A small network was shown many inputs. Here are its activations along a few directions, one row for each input.
Each table varies a few parts of the input and shows all the possible inputs, shuffled.
A made-up example of a description, with smaller parts first: values(2) and (point or ring(9) or (line(6) and ring(8))).
Shared parts are said once, and a part with two or three values counts as separate values.
(in the rows, 128 means zero)

Other details of the inputs vary at random and push rows far along three fixed directions, the same in every table; ignore that.
These rows show it; all are for the same input, with only those details redrawn:
[143 120 121 164 150 146 104 107 126 154  99 113 108 107]
[115 175  82 140 119 131 115 150 129 156 133 146 143 159]
[156  93 140 148 158 145 100 113  94 121 102 103 110  93]
[ 99 138 174 103 188  89 144 102 171 160  98 147 130  93]
[128 157  86 160 125 143 105 134 129 163 118 131 125 142]
[154 119 103 130 124 148  96 160  58  93 137 117 139 136]
[101 145 158  62 163  85 142 156 111 103 140 159 166 126]
[165  90 131 134 145 150  94 139  58  91 121 103 124 106]

A family of inputs:
r1: [116 169  71 156 114 142 109 148 129 164 130 137 135 162]
r2: [108 148 179  46 105 102 167 143 108  63 110 106 122 129]
r3: [136  80 155 134 165 122 141 113 153 144 104 114 116  84]
r4: [150  76 152 142 165 126 125 109 133 134 101 100 116  84]
r5: [137  99 109 168 138 145 127 121 145 158 111 108 110 112]
r6: [143 129 103 152  84 163 111 126 108 115 148 121 114 151]
r7: [119 168  69 148 108 137 118 156 124 160 138 139 142 168]
r8: [158  86 116 128 131 149 116 156  68  90 136 108 135 118]
r9: [121 178  71 156  92 152 134 144 137 163  74  79  97 155]
r10: [111 130 145  88 107 118 151 143 123  89 164 148 146 145]
r11: [124  92 218  83 166 101 149  85 141  97 121 136 116  80]
r12: [118 141 101 156 135 130 132 125 157 175 114 130 127 132]
r13: [110 147 114 104  86 122 149 156 134 105 172 152 148 167]
r14: [151  70 134 150 152 150 120 120 104 121 111  97 113  93]
r15: [121 133  99 172 139 144 121 112 159 185 106 121 110 125]
r16: [118 172  66 145 106 131 123 159 130 155 144 138 151 170]
r17: [161  89 102 135 119 150 116 166  70  92 143 108 135 128]
r18: [ 90 160 152  62 163  72 151 150 135 124 142 162 170 135]
r19: [105 142 156 145 134 118 152  72 207 177 108 142 105 115]
r20: [161 117 128 139  98 160  96 125  75  83 141 116 115 133]
r21: [119 127 114  94 124 110 145 179 112 110 155 142 165 147]
r22: [139 126 117 166 147 142 103 109 125 159  99 114 111 113]
r23: [106 134 183  77 141  89 156 111 150 104 141 151 144 120]
r24: [122 190  95 150  85 137 106 121 137 143 143 142 129 172]
r25: [118 133 145 165 128 136 143  69 204 179 105 131  92 110]
r26: [159 118 108 132 128 143  88 153  51  89 134 107 140 134]
r27: [145 140  87 154  72 152 117 139 126 120 154 124 130 165]
r28: [104 122 158 131 130 115 160  92 208 163 120 141 110 115]
r29: [174  64 142 151 106 162 115 114  96  88 132  96 104 109]
r30: [115 167 111 145  93 143 117 117 144 141 141 143 120 158]
r31: [152 128 123 149 100 150 103 110 105 111 137 115 114 138]
r32: [121 129 142 165 126 131 145  75 208 179 107 131  92 111]
r33: [154  84 195 139 153 136 110  67 119 109  99 106  90  77]
r34: [ 95 164  99  93 120  96 155 180 136 134 159 162 172 166]
r35: [154  77 151 143 168 140 114 108 106 126 101 102 107  83]
r36: [122 138 109 158 144 120 131 115 170 178 109 124 123 123]
r37: [123 111 191  65 137 101 144 126  99  69 150 143 143 117]
r38: [139 118 146  89 106 115 133 149  91  64 165 134 150 142]
r39: [ 81 141 141  71 148  81 174 163 167 136 148 163 168 136]
r40: [118 161  94 141  80 133 137 138 153 141 154 147 132 170]
r41: [ 85 161 165  78 177  76 151 127 164 148 120 165 152 117]
r42: [136 104 149  92 105 123 144 148 112  76 160 137 141 132]
Q: The inputs of r31 and r18 match in every part but one. If r27 is changed in the same way as r31 into r18, which row does it become?
A: r4
Q: The inputs of r2 and r9 match in every part but one. If r42 is changed in the same way as r2 into r9, which row does it become?
A: r3
Q: What is each input in this table made of?
A: values(2) and (point or (line(4) and line(5)))
Q: Change only the line(5) part in r3. List by row number the other rows that result.
A: r8, r17, r35, r41
Q: Change only the values(2) part in r39. List by row number the other rows that result.
A: r28
Q: Start at r1 and move only the line(4) part, one step at a time. The first step leads to r41. Which rows follow, in order?
A: r22, r26

A family of inputs:
r43: [113  82 145 135 206 111 139 121 145 168 109 134 137  83]
r44: [116 154  84 165  86 171 122 121 123 151 126 114 102 162]
r45: [135 185  48 138  70 141 122 186 110 134 139 127 143 185]
r46: [ 96 161 119 115 180  99 120 144 122 163 126 158 159 130]
r47: [110 136 158  75 141  87 153 150 132 105 119 128 145 125]
r48: [135 111 132  79 116 101 145 176 101  75 171 140 178 144]
r49: [105 223  85 131 104  95 132 142 184 183 134 166 154 177]
r50: [100 121 178  94 153 118 155 106 141 120 113 128 111  98]
r51: [123  92 164 108 145 123 145 121 149 118 135 146 129 103]
r52: [139 108  92 149  83 166 121 144  85 103 174 126 131 161]
r53: [141 120  78 198  95 155 122 107 148 168 136 104 114 152]
r54: [125 122 175 111 154  97 131  89 127 117 123 118 131 114]
r55: [115 135 127 122 130  97 148 133 184 154 134 145 145 134]
r56: [147 100 142  81 130  98 146 173 101  78 160 141 165 126]
r57: [171  82 134 176 135 160 111  94 119 135  74  65  86  86]
r58: [ 86 196  97 127 111 107 157 129 184 174 122 134 135 162]
r59: [143 116 109 128  99 144 122 145  68  89 136  88 130 149]
r60: [101 137 129 146 131 125 145 108 208 181 122 158 114 122]
r61: [113 141 149  75 115 117 125 144  73  68 171 150 156 154]
r62: [109 160 148 130 138 117 123 102 176 161 113 155 114 121]
r63: [133 136 148 105 136 105 123 122 104  95 141 126 146 131]
r64: [122  97 169 125 163  98 156  94 177 140 122 124 127  97]
r65: [163 139  93 197 109 156  88  97 138 163 102 100 107 134]
r66: [143  91 107 129 165 153 108 163  43 109 115  94 131 108]
r67: [128 150 116 147 113 148 107 115 124 129 136 135 117 143]
r68: [159 113 129 131 112 159  93 133  70  85 138 124 124 127]
r69: [ 86 157 117  94 108 113 158 155 153 126 179 175 158 162]
r70: [141  82 166  88 141 122 140 149 107  82 148 149 138 102]
r71: [132 130 173 117 162  91 125  95 160 139 101 126 123 101]
r72: [136  95 160 139 144 153 127  95 133 131  87 104  91  86]
r73: [155  95 146 146 137 161 119 112 116 124  87 104  84  87]
r74: [150 122  91 150  87 178 103 156  81 105 125 106 105 144]
r75: [152 136 118 171 122 158  95 103 138 153 105 130  96 116]
Q: What is each input in this table made of?
A: values(3) and (point or (values(2) and line(5)))
Q: The inputs of r58 and r63 match in every part but the values(3) part. If r72 is changed in the same way as r58 into r63, which row does it become?
A: r68
Q: Change only the values(3) part in r73. List by row number the other rows that result.
A: r70, r75
Q: List by row number the other rows that have the values(3) part in common with r52.
A: r43, r48, r51, r53, r55, r56, r60, r64, r69, r70
